These are the activations of a small neural network, seen along a few directions. Each row is one input.
Each table varies a few parts of the input and shows all the possible inputs, shuffled.
A made-up example of a description, with smaller parts first: one of 8 places around a ring, together with either a single point or one of 11 places along a line or (one of 3 separate values, together with one of 4 places along a line).
Shared parts are said once, and a part with two or three values counts as separate values.
In the rows, 128 means zero.

Other details of the inputs vary at random and push rows far along two fixed directions, the same in every table; ignore that.

Table:
row 1: [132 153 127 129  88 100 145 113 106 107  73 176 111 120 129]
row 2: [ 85 113 150 138 118 150 112 131 123 133 107 130 129 156 123]
row 3: [ 72  86 137 155 132 167 110 107 151 103 117 122 131 129 130]
row 4: [221 153 104 111 185  99 158 142 144 138 194  74 133 102 128]
row 5: [206 208 136  82 113  70 137 181  84 146 118 170 133 138 153]
row 6: [106  74  86 143 138 145 135  85 161 143 174  99 122  88 101]
row 7: [135 131 134 130 141 133 125 133 134 114 131 124 133 126 140]
row 8: [141 148 148 120 137 125 125 153 116 138 126 119 134 155 132]
row 9: [ 88  81 135 159 158 175 111 109 167  95 142  90 136 125 131]
row 10: [141 148 142 118 131 120 127 148 114 140 125 126 131 150 130]
row 11: [210 148  82 103 152  86 162 127 135 156 188 105 124  84 116]
row 12: [ 96 128 149 131 110 142 110 138 117 119  98 152 132 148 141]
row 13: [ 97  67  93 153 145 159 129  81 173 110 163 102 126  82 117]
row 14: [125 125 115 122 113 124 121 125 126 134 133 145 128 114 130]
row 15: [136 141 128 115 117 116 131 139 113 148 128 134 127 140 123]
row 16: [ 79 157 165 129  54 115 125 130  74 131  30 196 111 178 120]
row 17: [ 87 112 157 144 131 160 103 135 135 106 107 127 137 151 141]
row 18: [148 130 116 122 140 118 140 127 130 143 149 114 127 119 121]
Description of these inputs: one of 2 separate values, together with either a single point or one of 8 places along a line.
Changing only the choice among 2 separate values turns row 4 into row 9. The same change can be made to row 8. Which row results?
Answer: row 17
Which other rows does row 1 become when the choice among 2 separate values takes its other values? List them by row number.
Answer: row 16

Table:
row 19: [151 107 116 133 189 137 133 124 168 110 175  89 140 103 142]
row 20: [152 111 110 132 172 129 148 118 158 129 177  70 130 119 114]
row 21: [164 197 161  84  99  96 112 197  68 176 107 169 137 175 145]
row 22: [150 113 105 135 154 135 140 114 153 130 179  70 129 116 108]
row 23: [181 149 124 102 171 102 145 156 129 153 166 110 137 130 137]
row 24: [ 50 129 171 138  63 157  86 141  95 116  51 190 129 169 142]
row 25: [ 74  83 137 139 147 162 111 123 145 144 137 120 135 138 126]
row 26: [ 29  26  99 194 119 197 119  37 188  77 128  98 114  82  98]
row 27: [166 123 114 134 177 129 139 123 161 105 172  79 135 109 132]
row 28: [191 156  94 105 123  84 157 127 115 157 151 137 118  92 118]
row 29: [ 18  21 136 205 157 213 124  48 188  76 107  86 116 107 106]
row 30: [187 157  88 108 122  65 176 109 122 138 133 143 110  96 112]
row 31: [149 113 116 144 163 122 169  95 143 132 135  97 111 103 105]
row 32: [153 120 107 135 141 140 123 121 149 115 171  91 133 101 126]
row 33: [183 185 116 100  88  72 152 139  86 153 109 162 113 125 117]
row 34: [157 117  83 136 138 102 164  85 157  98 142 124 115  74 120]
row 35: [ 39 127 181 135  64 169  76 155  89 143  71 156 134 206 124]
row 36: [208 161 110 104 156 103 134 154 130 136 176 114 138  97 145]
row 37: [ 61 139 188 139  85 166  76 162 101 108  69 148 140 202 143]
row 38: [ 31 115 168 136  68 158  86 136 103 115  51 200 132 170 148]
row 39: [156 194 174  89 118 102 104 201  80 144  93 183 145 173 171]
row 40: [165 173 119  90 102  77 143 150  91 162 116 179 124 128 135]
What is each input in this table made of?
Answer: one of 2 separate values, together with either a single point or one of 4 places along a line or one of 6 places around a ring
Changing only the choice among 2 separate values turns row 29 into row 31. The same change can be made to row 36. Which row results?
Answer: row 21
